A small network was trained on invented records. Each row is its activation on one of them, seen along a few directions.
Each row is followed by the record's values for the fields K, B, Z, V, G.
Not every record has every field; a missing one is left out.
The largest differences between rows may come from other fields.
Strong random noise was added to every row along 12 fixed directions; ignore it. To show where, here is one row again and again, with new noise each time:
-610 757 -83 202 -84 -479 -247 -315 -346 -195 349 -157 -266 67 -68 -42
 321 76 244 -101 336 -286 256 184 297 257 24 -338
-174 416 221 -223 48 -18 -75 102 -136 -165 -74 254 -398 -12 -65 41 -354
 584 280 -16 16 -116 175 146 94 -31 -109 -82
-371 -29 -248 -280 396 85 362 -67 301 374 -501 323 -284 -317 125 -259
 133 -575 -29 -12 -641 -31 -80 -80 -387 176 35 278
395 -366 -109 -306 161 177 54 786 85 -106 -495 -67 -31 249 332 31 304
 -125 -276 135 -36 -183 181 441 572 -388 -14 26
-215 -3 87 -10 -340 -123 3 83 -71 92 -173 11 -207 -26 189 200 -399 37
 232 -113 -54 -101 -100 270 -144 240 -254 247
245 112 34 26 231 64 -141 49 -116 -314 239 -66 35 259 -31 -179 390 370
 -262 -164 405 -161 344 240 423 -233 102 -231
-348 392 73 75 430 193 225 -563 31 -159 486 417 -175 -292 -211 -373 342
 37 -265 -192 -196 150 -39 -57 -164 201 308 50
335 -203 633 207 -234 329 -53 -96 68 -308 350 -501 -302 -443 393 300 235
 -367 -653 164 168 421 -359 356 123 31 155 -230
-89 74 -251 -92 141 -113 75 295 -433 -233 -124 52 -180 405 -98 77 452 8
 -30 -31 -35 -412 624 -37 32 -104 -522 361
-436 331 -26 148 136 -167 -253 -39 -157 -399 648 -185 142 12 -91 -205
 268 332 -544 -250 335 -141 -92 353 343 345 172 -100
202 531 -207 -135 393 200 -316 283 91 158 -506 137 -98 5 -582 215 -55
 568 -123 263 -126 174 485 34 447 -95 261 -93
46 -72 -236 254 -33 -301 220 -472 -143 37 129 54 124 385 69 -378 345
 -165 407 -499 319 -368 414 -49 -40 -154 -173 101
53 -232 -14 -6 -92 96 154 340 103 52 -131 -291 -40 -136 204 104 115 -354
 -149 251 -148 117 -78 8 80 23 -143 150
-661 267 -347 -283 281 -126 -71 130 331 542 -325 -262 -190 -298 221 -298
 70 -271 105 242 -209 -165 -80 -166 -359 427 -30 -280

-357 -144 274 44 -369 -646 102 -442 -85 -93 -183 -53 -84 -211 248 35
 -599 -378 292 -569 19 -233 -271 204 -248 196 -218 256 -> {K: k5, B: b1, Z: z1, V: v2, G: g2}
-32 -70 -473 202 51 -280 -25 125 -139 34 -211 -303 277 184 -417 167 179
 -273 -291 -66 -89 -29 311 -271 166 76 -236 491 -> {K: k4, B: b2, Z: z2, V: v2, G: g2}
-577 -63 72 290 -263 101 -44 -304 81 224 698 -331 108 -347 290 -62 172
 -302 -296 21 13 74 -519 3 -773 825 -127 90 -> {Z: z1, V: v1, G: g1}
-72 -124 35 143 -345 -154 195 347 -122 -178 243 -146 272 55 -98 58 -357
 241 318 135 25 20 -45 -175 182 21 -362 366 -> {K: k1, Z: z2, V: v2, G: g2}
327 -34 76 -62 17 175 -381 -50 -113 131 -302 59 136 159 -26 332 -13 265
 -323 -229 208 -51 270 370 -295 120 43 17 -> {K: k5, B: b1, Z: z2, V: v2, G: g2}
377 -568 -49 -35 51 130 -162 75 142 150 -551 -40 -111 39 189 189 138
 -431 -558 -265 -186 -200 -93 495 -158 -12 -58 293 -> {K: k2, Z: z1, V: v1, G: g1}
125 -144 139 151 -247 -65 306 3 133 -109 239 37 293 -86 -200 -113 -719
 373 333 -98 26 336 -238 -277 243 -133 -10 278 -> {K: k4, B: b2, Z: z2, V: v2, G: g2}
-168 -502 -559 -425 359 80 770 929 508 148 -117 -197 282 -128 188 -616
 29 -520 159 642 -547 292 -342 -902 312 -370 -80 99 -> {K: k4, B: b2, Z: z2, V: v1, G: g1}
480 -327 -58 63 -126 118 253 80 110 202 -200 -137 277 74 150 38 153 -317
 268 140 64 230 196 -238 -37 -270 -20 8 -> {K: k5, B: b1, Z: z2, V: v2, G: g1}
178 -270 296 -248 267 294 -98 139 157 -118 -36 -85 -225 -206 304 -22 229
 -140 -590 22 -64 -47 -161 235 -191 -36 26 -161 -> {Z: z1, V: v1, G: g1}
551 -83 -1 247 -186 541 78 -233 -290 70 286 457 95 579 78 115 486 291
 177 -125 293 -25 449 231 -199 -167 7 93 -> {K: k3, B: b2, Z: z1, V: v1, G: g2}
-497 325 188 -517 313 -207 56 355 16 -244 -108 -192 -522 -281 345 -237
 25 -37 73 224 -61 -201 -2 -91 93 -74 -155 -428 -> {K: k3, B: b2, Z: z2, V: v2, G: g1}
313 -101 12 180 -183 40 277 -181 -97 86 -293 381 -118 70 -260 215 -144
 -88 466 -34 -302 54 223 -137 -97 -231 -209 475 -> {K: k2, Z: z2, V: v2, G: g1}
-183 380 -237 85 71 228 -279 165 277 383 92 -288 151 -228 15 30 324 -6
 -220 406 56 305 -114 150 154 395 457 -415 -> {K: k5, Z: z2, V: v1, G: g1}
279 -290 119 -329 550 411 199 -30 686 183 162 479 446 -118 166 -848 -312
 651 -13 -329 83 61 -360 80 -53 -219 557 -304 -> {Z: z2, V: v2, G: g1}
-237 193 -105 -202 356 -223 -39 -253 381 241 -525 79 -250 -326 -41 -221
 -250 -253 -59 -246 -228 49 -173 42 103 31 389 -183 -> {K: k4, B: b2, Z: z2, V: v2, G: g1}
21 -173 402 -167 -245 300 24 -111 249 378 86 -79 -253 -211 715 -99 -62
 -142 472 309 96 -65 -333 17 -627 58 -57 -562 -> {Z: z1, V: v2, G: g2}
233 17 -310 37 390 216 -74 -147 145 306 -315 266 95 153 -396 -131 143
 237 -131 -214 -129 -74 400 -45 -182 13 33 268 -> {K: k2, Z: z2, V: v1, G: g1}
7 -274 223 -123 -92 279 191 -3 285 128 -218 496 -261 -247 101 35 -492
 -165 116 105 -542 161 -655 104 -96 -65 203 167 -> {Z: z1, V: v1, G: g2}
63 105 78 42 -238 -121 -457 305 -132 -181 -208 108 -9 261 -74 332 -323
 452 -128 -180 170 -237 -113 779 632 19 182 24 -> {Z: z1, V: v2, G: g2}
457 -277 257 195 -132 326 -191 -332 334 301 32 -195 -86 -99 227 -19 -13
 -78 -58 4 221 162 -265 97 -221 -57 226 -380 -> {Z: z1, V: v2, G: g1}
51 467 -86 -287 347 586 -453 77 -56 174 -167 537 -238 193 -323 299 -33
 713 -367 83 -97 219 188 124 -255 177 352 -185 -> {K: k4, B: b1, Z: z1, V: v1, G: g1}
-403 106 312 -403 366 92 140 -184 -178 -490 626 246 -328 -75 133 -417
 -98 356 -230 -98 28 -94 -258 -360 -410 -78 -104 -277 -> {K: k4, B: b2, Z: z1, V: v2, G: g2}
593 -315 -53 192 -180 -149 -191 -137 -61 128 -315 -85 184 342 -254 143
 -302 301 230 -312 267 -204 335 -46 -81 -281 -296 189 -> {K: k2, Z: z2, V: v2, G: g1}
252 219 382 181 -218 -166 -266 -162 -74 -155 14 -323 -134 -150 -183 301
 -232 189 165 146 253 94 130 -29 277 -153 -14 -285 -> {Z: z1, V: v2, G: g2}
-24 59 -191 223 -130 -215 -90 4 -111 160 -17 -421 67 90 -243 69 91 -43
 321 278 83 -164 318 -459 -116 22 -431 32 -> {K: k2, Z: z1, V: v2, G: g2}
-94 55 240 -202 149 -270 -148 206 -207 -358 142 -395 -81 -25 -253 -17
 -304 422 -4 182 137 -242 202 -619 -150 -169 -581 -74 -> {Z: z1, V: v2, G: g2}
-130 -382 -348 22 119 70 -292 -226 313 552 35 -113 350 227 461 -406 383
 -240 -324 -395 268 -439 -224 388 -540 421 167 -206 -> {Z: z1, V: v1, G: g2}
-24 -7 301 -80 -177 292 -260 100 106 118 285 -99 14 1 490 -41 -113 465
 -67 -109 402 -58 -185 498 -301 328 52 -315 -> {K: k5, B: b1, Z: z2, V: v1, G: g1}
-845 51 92 -138 -226 -360 336 320 -3 -131 423 -455 -86 -382 451 -262
 -148 -344 354 326 -89 -55 -413 -373 -216 355 -422 -47 -> {K: k5, B: b1, Z: z2, V: v1, G: g1}
116 -271 -142 -43 -354 45 -341 220 -246 214 -37 -351 99 554 579 227 275
 -51 -25 -142 547 -306 190 283 -429 168 -293 -219 -> {K: k4, B: b1, Z: z2, V: v1, G: g1}
-3 29 465 141 -9 -225 -221 -392 -175 -472 341 -176 -138 -223 -256 47
 -293 267 -307 -253 158 -111 -143 -1 -50 -3 -165 12 -> {K: k2, Z: z1, V: v2, G: g2}
20 -301 -64 -560 351 -16 460 335 -196 -220 -9 386 112 453 297 -572 126
 217 564 -29 47 -530 417 -488 -326 -539 -492 -43 -> {K: k5, B: b1, Z: z1, V: v1, G: g2}
-502 186 -260 327 -266 212 50 24 150 374 369 30 166 -189 135 11 325 -292
 42 284 -222 175 -414 259 -91 645 249 120 -> {K: k2, Z: z2, V: v1, G: g1}
-599 457 76 -59 -325 -555 53 194 -449 -278 117 -73 -153 93 -51 120 -357
 288 747 87 103 -300 263 -212 49 123 -549 100 -> {K: k5, B: b1, Z: z2, V: v2, G: g2}
-248 27 -140 -48 109 -219 57 65 -4 -83 118 -12 322 -67 -232 -172 -295
 234 -74 -189 -15 22 -41 -191 -68 165 -80 246 -> {K: k5, B: b1, Z: z2, V: v1, G: g1}
194 -578 -264 -188 -29 -128 131 -4 373 430 -821 384 446 85 -43 -16 -832
 -195 74 -475 -331 53 -366 68 -87 -81 258 458 -> {K: k4, B: b1, Z: z1, V: v1, G: g2}

Here are new rows. What are their fields?
387 -52 42 -213 68 317 -223 325 -158 59 -209 -151 -36 154 47 296 251 105
 -121 455 99 -6 341 -127 -177 -201 -154 -293 -> {K: k5, B: b1, Z: z1, V: v1, G: g2}
352 -377 3 -126 242 344 114 335 200 105 58 -212 141 74 0 -291 3 361 -14
 185 64 -56 211 -448 -328 -187 -409 61 -> {K: k2, Z: z2, V: v1, G: g1}
-145 -2 -625 134 -49 -147 -294 -188 46 624 -113 21 690 478 144 -221 345
 -48 211 -291 379 -391 194 270 -256 351 238 -184 -> {K: k5, B: b1, Z: z1, V: v1, G: g2}
273 -169 546 -169 -209 318 152 192 111 12 8 -27 -269 -232 275 120 -367
 190 413 428 -70 133 -120 -196 -260 -210 -261 -167 -> {Z: z1, V: v2, G: g2}
-1 -106 100 27 -125 153 -74 196 -43 18 197 -158 27 106 167 12 41 224 -6
 79 167 -126 40 56 -200 146 -262 32 -> {Z: z2, V: v2, G: g2}
510 250 143 119 18 113 24 -266 38 136 -182 144 -207 111 -215 -40 30 307
 737 182 159 6 518 -248 183 -499 15 -337 -> {K: k2, Z: z2, V: v2, G: g2}
-35 -53 -339 268 -47 198 -9 7 30 315 -5 -48 74 55 -256 160 373 -384 -28
 450 -332 91 -54 -332 -121 132 -23 175 -> {Z: z1, V: v2, G: g2}
645 -340 75 196 -575 353 133 458 -116 67 -83 -71 274 270 383 500 313
 -290 223 351 151 295 98 348 310 -225 67 45 -> {K: k5, B: b1, Z: z2, V: v1, G: g1}
80 306 98 203 133 92 -185 -536 198 231 23 67 2 -247 -248 -8 0 156 -79
 -182 76 206 77 82 -143 205 341 -142 -> {Z: z2, V: v2, G: g1}
-82 12 -216 -240 259 69 -355 72 106 360 -172 -197 253 84 168 -144 190
 112 -237 21 226 -226 98 52 -424 222 70 -388 -> {K: k5, B: b1, Z: z1, V: v2, G: g2}
-65 125 480 167 -213 191 446 -581 -229 -483 679 497 -307 -182 42 57 -15
 -217 166 -65 -132 521 -354 -256 -92 -142 259 9 -> {K: k4, B: b1, Z: z2, V: v1, G: g1}
-201 -115 -53 54 -498 28 -451 611 -76 182 215 -886 96 55 231 417 -238
 149 -224 499 306 46 -250 -112 -200 457 -430 -163 -> {K: k4, B: b2, Z: z1, V: v1, G: g2}
50 -311 263 -321 41 -72 113 77 -204 -232 -200 54 -185 105 471 -5 60 -148
 -117 -376 94 -331 155 244 -402 -89 -369 143 -> {K: k5, B: b1, Z: z2, V: v2, G: g1}
-163 59 4 -368 446 49 37 496 239 -118 -333 96 8 -338 -203 -33 -126 -18
 -390 309 -492 81 -208 -54 341 -70 194 88 -> {Z: z1, V: v2, G: g2}
77 126 83 477 -413 283 155 -219 -372 -111 366 250 29 52 -228 506 249 -81
 -45 30 -130 343 149 150 -132 298 -83 594 -> {K: k5, B: b1, Z: z2, V: v1, G: g1}
0 -515 -618 59 99 -298 8 -105 156 484 -235 -621 544 236 70 -246 266 -691
 -77 -80 153 -122 134 -729 -509 67 -244 3 -> {K: k4, B: b1, Z: z2, V: v2, G: g2}
81 147 -37 248 -105 343 -169 -127 -243 -163 599 55 107 231 -161 189 284
 281 -399 98 219 268 -36 50 55 134 219 -88 -> {K: k4, B: b2, Z: z1, V: v2, G: g2}
-222 -205 -316 45 -376 -363 -12 -63 -289 205 -218 -117 -77 435 325 122
 34 -355 281 -323 148 -428 158 109 -348 161 -459 242 -> {K: k4, B: b2, Z: z2, V: v2, G: g2}
